Each row below holds a small network's activations on one input, seen along a few directions.
Each table varies a few parts of the input and shows all the possible inputs, shuffled.
A made-up example of a description, with smaller parts first: one of 8 places around a ring, together with either a single point or one of 11 places around a ring or (one of 2 separate values, together with one of 6 places along a line).
Shared parts are said once, and a part with two or three values counts as separate values.
In the rows, 128 means zero.

Other details of the inputs shift rows strongly along two fixed directions, in all tables alike. That doesn't count.

Rows:
R1: [148 107 109 103 131 129 109 110 166  82 129 169  88 121 113 125]
R2: [142 111  99 113 132 100 117 110 169  95 129 173  77 133 100 133]
R3: [160  76 115  97 112 118 148  98 162  75 117 176 115 102 113 121]
R4: [ 97 156 156 121 145 145 166 140 107 192 119  45 162 137 131  48]
R5: [104 150 161 116 153 151 164 152 110 188 123  42 166 131 134  52]
R6: [149 119 135 100 131 117 156 133 156 137 121 116 118 129 104  75]
R7: [103 171 137 181 157 155  67 140  58 175 169 125 111 149 152 156]
R8: [138 133 143 175 124 155 100 151 106 156 155 154 113 148 145 170]
R9: [130 136 137 129 117 142 113 142 137 111 124 120 139 136 138 149]
R10: [ 83 176 129 159 143 118 104 136  68 145 151  76 158 131 138 181]
R11: [116 139 106 143 120 112 104 126 141 107 126 153 111 149 129 183]
R12: [153  94 107 107 108 108 150 106 184  97  99 193 102 136 120 126]
R13: [118 162 116 134 137 121  83 138 122 116 153 122 109 129 120 155]
R14: [158 110 133 145 135 139 103 136 129 142 159 175  77 132 119 130]
R15: [110 152 116 149 125 117 101 138 131 118 133 131 120 149 133 188]
R16: [118 131 103 138 127  99 108 110 116  99 139 150 119 123 119 181]
R17: [125 113 157 112 118 152 190 138 141 169  84  76 170 133 138  56]
R18: [115 142 142 130 133 129 134 142  93 140 137  84 169 113 134 128]
R19: [135 101 131 109 115 115 175 111 138 129 115 126 144 109 117  90]
R20: [113 147  98 135 145 106  89 111 131 106 138 154  91 141 120 158]
R21: [102 155 112 147 122 126  99 124 124 117 126 143 127 142 147 173]
R22: [142 126 115 128 106 115 110 134 160  96 128 163 111 132 123 165]
R23: [157  86 139 100 107 136 179 130 181 125  90 133 133 122 121  82]
R24: [137 150 137 187 124 151  69 157  91 145 168 157 111 151 146 201]
R25: [109 148 114 136 131 113 113 119  96 120 140 126 138 121 129 172]
R26: [158 109 114 104 127 122 112 126 164  93 127 153  95 114 105 121]
R27: [105 158 129 145 121 133 113 144 123 135 131 111 139 139 142 162]
R28: [151 111 144  97 131 138 146 131 157 121 121 111 124 122 112  71]
R29: [124 142 130 133 127 130 100 129 100 100 145 114 145 112 133 168]
R30: [140 141 147 161 142 147  91 152  93 166 167 130 104 140 129 132]
R31: [108 172 116 140 150 131  65 149 104 117 159 112 119 130 131 173]
R32: [149  73 150  87 118 125 221 116 152 148  93 107 165 105 116  27]
R33: [150  80 161  90 108 149 213 125 177 147  78 105 156 132 127  29]
R34: [133  98 128 107 126 119 169 109 133 124 109 134 150 108 129  87]
R35: [132 119 182 154 133 157 177 146  73 216 140  71 170 126 143  67]
R36: [147 103 115 115 113 124 129 132 174  95 118 171 112 126 126 147]
R37: [ 87 170 123 153 140 138  91 131  62 132 142  85 161 116 149 181]
R38: [125 117 105 129 126  95 127  99 128  99 125 160 119 122 120 154]
R39: [103 145 126 136 136 135 110 113  88 113 132 113 152 118 148 153]
R40: [133 116 165 110 118 143 189 154 146 168  99  74 174 134 134  56]
R41: [127 125 151 166 135 146 132 126  68 179 147 123 145 129 151 118]
R42: [ 96 143 153 128 133 131 178 121  88 177 113  62 186 121 143  71]
R43: [159  97 110  98 122 110 137 115 187  96 127 173  82 116  99 105]
R44: [158  95 108 102 128  99 138 114 187  96 125 172  77 127  93 112]
R45: [137 117 128 100 134 121 160 121 153 141 115 123 115 132 109  74]
R46: [136 127 116 124 115 118 126 132 157 111 122 155 113 138 125 161]
R47: [109 148 150 134 127 156 131 146 120 142 119  84 158 140 149 129]
R48: [149 113 141 110 109 120 169 139 163 137 104 124 137 138 119  98]
R49: [116 126 133 129 123 119 161 122 143 146  98 117 141 151 134 103]
R50: [148 106 102 105 130 124 111 113 164  90 123 168  88 116 109 127]
R51: [ 97 150 136 138 133 143 132 138 112 150 112 100 162 143 156 123]
R52: [183  61 127 133 110 124 145 109 142 122 140 207  93 113 115 119]
R53: [114 162 112 131 145 121  89 134 121 121 150 126 104 134 121 163]
R54: [146  95 136 105 119 126 170 120 138 123 110 117 146 100 119  95]
R55: [ 99 156 134 127 151 146 124 128 102 156 118  78 145 130 140  94]
R56: [ 82 187 124 158 134 136  93 145  89 148 135  95 148 154 152 187]
R57: [ 96 165 115 152 131 145  71 127 107 102 132 136 132 144 159 197]
R58: [145 109 141 117 111 113 169 137 166 135 104 120 134 144 115  98]
R59: [147 101 112 113 112 104 139 110 152  92 132 166 115 103 111 142]
R60: [127 140 109 125 140 131  86 130 135 102 140 137 100 119 121 158]
R61: [ 99 157 141 125 152 152 122 126 104 149 124  79 146 136 143  91]
R62: [179  76 126 127 124 132 128 119 158 129 142 206  65 128 108 100]
R63: [ 77 186 130 161 130 142  97 147  88 152 136  85 156 149 156 174]
R64: [162  94 113 109 111 111 126 116 148  79 125 164 118  96 110 147]
R65: [154 102 115 113 109 101 135 115 150  89 133 163 119 103 107 139]
R66: [106 155 112 131 149 133  88 134 115 122 145 122 117 130 131 148]
R67: [128 127  97 117 142 119  93 114 146  92 134 172  94 124 124 143]
R68: [160 101 116 114 104 124 121 131 174  87 112 168 110 122 119 150]
R69: [141 119 181 155 129 152 167 150  73 207 144  77 168 126 139  74]
R70: [ 81 178 129 156 137 148  94 152  89 147 135  88 160 146 160 174]
R71: [140 119 101 107 135 108 122 105 159 102 123 174  88 130 112 120]
R72: [ 87 171 130 150 145 135  99 143  68 139 152  80 166 117 148 175]
R73: [115 148 114 136 130 111 106 124 103 112 147 131 132 117 126 185]
R74: [134 137 112 129 122 103 106 124 116  98 145 146 125 115 117 180]
R75: [158  78 143  93 115 128 183 112 157 110 109 129 141 102 115  77]
R76: [109 163 145 192 133 164  84 155  68 176 159 125 132 158 160 181]
R77: [134  99 153 104 116 145 200 124 155 160  74  98 163 131 138  41]
R78: [130 133 111 137 124  95 105 122 119  96 145 143 121 120 113 183]
R79: [131 126 158 108 138 122 182 141 140 175 112  63 145 139 108  37]
R80: [122 129 181 164 131 171 173 148  88 223 118  87 166 157 159  62]
R81: [101 162 110 136 145 124  92 120 114 125 140 128 113 134 133 142]
R82: [140 125 113 113 136 133  94 122 153  86 141 153  93 121 117 146]
R83: [146  94 101 112 118 112 127  96 143  80 115 179 115 101 123 145]
R84: [141 104 104 112 120  98 139  95 141  93 120 178 115 113 117 141]
Each input here is: one of 3 separate values, together with one of 4 places along a line, together with either a single point or one of 6 places along a line.
- Changing only the place on the line of 4 turns R12 into R46. The same change can be made to R61. Which row results? => R82
- Changing only the place on the line of 4 turns R25 into R73. The same change can be made to R2. Which row results? => R44
- Changing only the place on the line of 4 turns R66 into R67. The same change can be made to R4. Which row results? => R81
- A walk changes only the place on the line of 6. It starts at R75 and steps to R54. List the rest of the walk in order. => R72, R59, R73, R10
- Change only the place on the line of 4 in R53. List by row number the other rows that result. => R6, R45, R71
- Change only the choice among 3 separate values in R34. List by row number the other rows that result. => R51, R67
- Change only the choice among 3 separate values in R26. List by row number the other rows that result. => R64, R68

Rows:
R85: [101 164 142 148 144 140 115 144 107 178 134  90 135 153 134 121]
R86: [102 143 146 152 125 148 129 134  96 168 121  93 168 138 151 144]
R87: [153  96 128 110 133 126 146 113 145 121 124 147  96 125 115  82]
R88: [114 131 160 143 124 153 160 145 106 174 115  75 175 135 147 111]
R89: [113 152 155 138 142 145 144 155 117 185 128  72 142 150 131  89]
R90: [127 128 116 132 136 124 114 121 110 129 145 146 122 111 126 137]
R91: [148 108 127 120 115 132 145 129 164 119 113 163 113 141 132 105]
R92: [136 121 125 126 133 127 126 130 116 130 145 135 124 108 124 125]
R93: [105 150 101 104 130 106 109 120 143  78 118 113 136 116 122 164]
R94: [160  94 133 122 112 114 157 120 136 110 127 154 126 115 118 117]
R95: [122 118 103  85 119 101 156 107 169  82  94 126 134 114 112 109]
R96: [112 170 104 160 151 132  24 127  91  98 177 149  92 130 129 223]
R97: [144 126 118 132 117 132  98 135 156 101 134 175 103 138 131 161]
R98: [155  90 134 121 110 112 168 111 135 120 118 153 127 118 120 102]
- Changing only one part turns R97 into R91. The same change can be made to R88. Which row results? => R86
- What do these inputs look like to the network? => one of 2 separate values, together with either a single point or one of 6 places around a ring

Rows:
R99: [110 165 113 164 133 125  67 130  88 113 160 146 119 134 143 212]
R100: [ 85 186 137 165 145 148  88 154  64 161 156  77 158 140 153 172]
R101: [140 114 128 122 124 132 133 129 139 124 130 146 121 121 127 126]
R102: [127 143 118 142 131 127  94 136 116 123 141 138 115 131 129 164]
R103: [118 125 156 132 129 143 168 134 109 176 117  83 158 133 136  78]
R104: [124 121 115 109 127 112 135 113 138 104 120 131 130 116 119 125]
R105: [123 123 117 114 121 117 137 119 148 110 112 136 129 130 126 129]
R106: [117 128 154 127 133 141 168 138 109 177 120  85 159 133 135  76]
R107: [119 133 158 125 136 145 160 141 118 172 118  79 155 132 137  72]
R108: [137 118 106 115 118 109 118 120 160  87 118 159 111 126 118 159]
R109: [127 121 115 110 130 115 135 113 139 102 118 130 131 114 120 125]
R110: [140 109 126 131 124 131 134 121 134 125 125 146 120 125 127 127]
R111: [130 134 124 130 132 125 118 125 132 126 136 137 111 133 122 132]
R112: [108 148 154 147 135 145 140 145  90 175 130  71 160 136 140 113]
R113: [141 120 127 122 130 126 127 128 143 125 130 138 109 132 116 120]
R114: [141 111 130 127 120 133 133 126 138 123 127 144 120 122 127 128]
R115: [139 112 124 125 128 129 134 124 135 126 128 148 121 124 126 125]
R116: [118 135 155 129 135 137 165 138 117 176 120  81 153 135 133  72]
R117: [137 117 123 125 124 125 129 124 136 127 125 148 116 128 124 119]
R118: [112 162 116 151 135 136  72 138 101 119 150 134 118 130 140 185]
R119: [ 96 172 101 143 137 118  63 128  98  89 153 123 129 122 135 211]
R120: [140 111 130 129 121 125 135 120 130 124 127 151 123 129 128 125]
R121: [142 110 130 130 119 131 133 127 138 122 129 143 122 126 124 128]
R122: [128 124 120 114 119 121 135 125 153 106 114 132 132 129 125 131]
R123: [143 113 127 125 125 125 134 131 138 127 131 144 119 125 121 128]
R124: [140 113 128 131 120 125 137 122 136 127 128 146 119 125 123 128]
R125: [132 128 126 133 129 129 116 133 134 122 136 138 118 131 127 134]
R126: [114 145 112 125 133 114 105 125 119 102 134 119 131 119 124 164]
R127: [138 119 124 122 133 130 127 121 140 123 127 142 110 131 122 117]
R128: [124 126 159 132 131 144 167 133 106 172 116  86 164 133 139  78]
R129: [137 116 125 126 131 127 129 123 140 124 126 145 115 128 126 119]
R130: [ 54 221 122 164 155 140  54 146  43 136 159  53 167 130 159 211]
R131: [127 124 116 110 125 109 138 114 140 105 122 129 130 114 118 127]
R132: [126 127 118 115 120 115 139 120 150 111 114 134 129 128 124 131]
R133: [135 119 125 122 130 127 127 122 140 125 129 144 109 133 120 117]
R134: [140 117 123 126 127 129 128 124 137 126 124 146 117 126 125 120]
R135: [107 138 146 117 132 137 170 132 123 158 100  70 170 134 137  81]
R136: [139 121 128 119 129 133 125 126 143 121 129 140 110 128 122 118]
R137: [140 120 127 122 128 130 126 128 144 121 131 139 112 132 119 118]
R138: [144 112 133 126 120 131 133 125 134 121 127 147 124 124 129 127]
R139: [140 120 124 126 123 123 131 125 139 128 127 146 116 126 122 121]
R140: [147 111 132 129 121 124 134 127 133 124 128 145 123 127 124 129]
R141: [139 116 125 126 124 123 137 126 137 128 132 148 120 124 123 126]
R142: [141 117 128 126 129 123 129 130 143 125 129 141 113 129 121 122]
R143: [142 118 126 125 122 129 127 130 141 123 128 143 119 127 122 121]
R144: [108 140 150 114 128 140 168 137 126 157 102  68 170 131 138  82]
R145: [142 111 111 126 126 117 111 118 149 103 134 175  96 128 121 144]
R146: [145 112 133 129 118 128 133 126 135 120 129 147 126 128 126 127]
- Changing only one part turns R136 into R127. The same change can be made to R114. Which row results? => R110
- Changing only one part turns R139 into R117. The same change can be made to R131. Which row results? => R104
- What do these inputs look like to the network? => one of 6 places around a ring, together with either one of 2 separate values or one of 6 places along a line
- Change only the choice among 2 separate values in R122. List by row number the other rows that result. => R119
- A walk changes only the place on the line of 6. It starts at R146 and steps to R121. List the rest of the walk in order. => R100, R143, R125, R137
- Which other rows agree with R102 in the place on the ring of 6? List them by row number. => R108, R112, R113, R123, R126, R140, R142
- Change only the place on the line of 6 in R99. List by row number the other rows that result. => R111, R116, R124, R139, R141

Rows:
R147: [143 108 124 112 122 126 144 131 163 117 117 139 119 122 119 114]
R148: [125 134 128 123 137 127 129 130 130 136 128 127 124 135 129 116]
R149: [135 114 131 116 126 124 142 118 131 120 124 127 127 119 119 117]
R150: [128 128 130 124 126 124 131 129 125 127 121 117 134 124 125 123]
R151: [123 137 128 126 130 129 129 128 134 137 127 127 122 133 129 116]
R152: [134 110 126 125 122 131 145 120 129 128 120 143 135 118 135 119]
R153: [151 100 130 118 121 135 142 125 146 121 123 151 123 115 126 111]
R154: [113 147 131 137 143 131 117 125 103 143 138 108 126 132 131 130]
R155: [128 124 131 133 133 139 129 128 121 143 129 136 125 126 135 115]
R156: [119 144 135 148 135 129 120 138 104 154 143 120 129 134 132 137]
R157: [130 122 130 135 121 120 143 128 120 139 130 130 139 125 129 132]
R158: [127 127 130 126 132 128 127 128 126 129 133 120 128 128 124 114]
R159: [107 146 128 133 131 134 121 141 119 136 127 104 141 130 136 143]
R160: [135 114 132 130 117 126 145 120 138 124 113 137 132 138 132 124]
R161: [146 113 136 128 121 125 141 133 135 132 133 136 127 122 122 122]
R162: [133 115 130 118 125 122 138 123 136 117 125 129 131 121 122 114]
R163: [136 125 130 117 122 129 137 129 147 122 123 130 126 124 124 115]
R164: [132 118 128 122 133 122 134 121 137 128 129 134 118 128 122 105]
R165: [124 146  93 137 129 114  60 125 126  72 151 178  97 126 129 220]
R166: [148 108 124 114 123 121 138 123 150 120 119 142 115 124 113 106]
R167: [129 135  82 139 130 112  60 122 149  75 150 199  72 129 124 214]
R168: [141 112 126 109 114 122 145 122 156 114 116 144 123 121 120 113]
R169: [132 122 131 131 129 142 129 131 121 138 130 132 130 124 133 119]
R170: [112 154 129 134 131 136 115 137 116 139 134 108 134 135 134 133]
R171: [106 166 132 147 140 135  98 141  92 140 139  90 144 131 139 153]
R172: [ 95 167 126 143 141 130 108 136  91 139 135  98 153 136 145 158]
R173: [131 115 126 119 127 120 147 111 130 121 121 131 131 120 121 118]
R174: [121 130 155 132 123 141 153 135 118 155 113  90 156 142 138 101]
R175: [114 149 129 138 140 129 112 132 108 144 132 109 129 134 132 129]
R176: [105 163 138 157 135 145  98 141  94 146 138  99 140 150 144 157]
R177: [133 118 123 121 124 117 142 119 135 123 115 131 133 123 123 118]
R178: [120 140 137 143 126 129 124 139 103 144 140 113 142 127 134 146]
R179: [129 127 133 126 132 128 129 129 128 123 132 117 133 123 126 118]
R180: [129 128 137 138 128 134 129 128 130 138 123 130 122 145 132 121]
R181: [134 107 118 113 120 119 152 122 159 118 110 144 125 123 122 118]
R182: [136 124 134 135 125 128 134 136 122 143 137 129 128 129 123 125]
R183: [128 124 123 118 119 121 145 120 143 123 116 135 133 125 126 119]
R184: [123 131 125 125 130 133 130 137 138 135 125 120 126 132 126 122]
R185: [116 137 134 138 129 142 119 134 102 139 133 116 144 123 144 139]
R186: [134 126 140 134 123 136 130 131 132 129 123 123 132 139 132 128]
R187: [130 132 132 120 132 130 130 134 132 126 127 119 133 128 128 122]
R188: [129 127 130 124 133 130 131 123 122 131 132 118 125 127 121 117]
R189: [129 115 125 121 126 118 143 116 135 119 122 132 134 122 124 115]
R190: [145 118 107 117 126 118 107 123 152  93 134 172  98 127 117 152]
R191: [140 116 132 117 129 127 139 120 134 120 127 126 124 120 119 114]
- What do these inputs look like to the network? => one of 5 places along a line, together with either one of 3 separate values or one of 6 places along a line
- Changing only the place on the line of 5 turns R168 into R163. The same change can be made to R178. Which row results? => R161
- Changing only the place on the line of 5 turns R160 into R174. The same change can be made to R152. Which row results? => R185
- Which other rows agree with R151 in the place on the line of 5? List them by row number. => R148, R154, R155, R156, R164, R167, R175, R180
- A walk changes only the place on the line of 5. It starts at R181 and steps to R159. List the rest of the walk in order. => R147, R184, R167
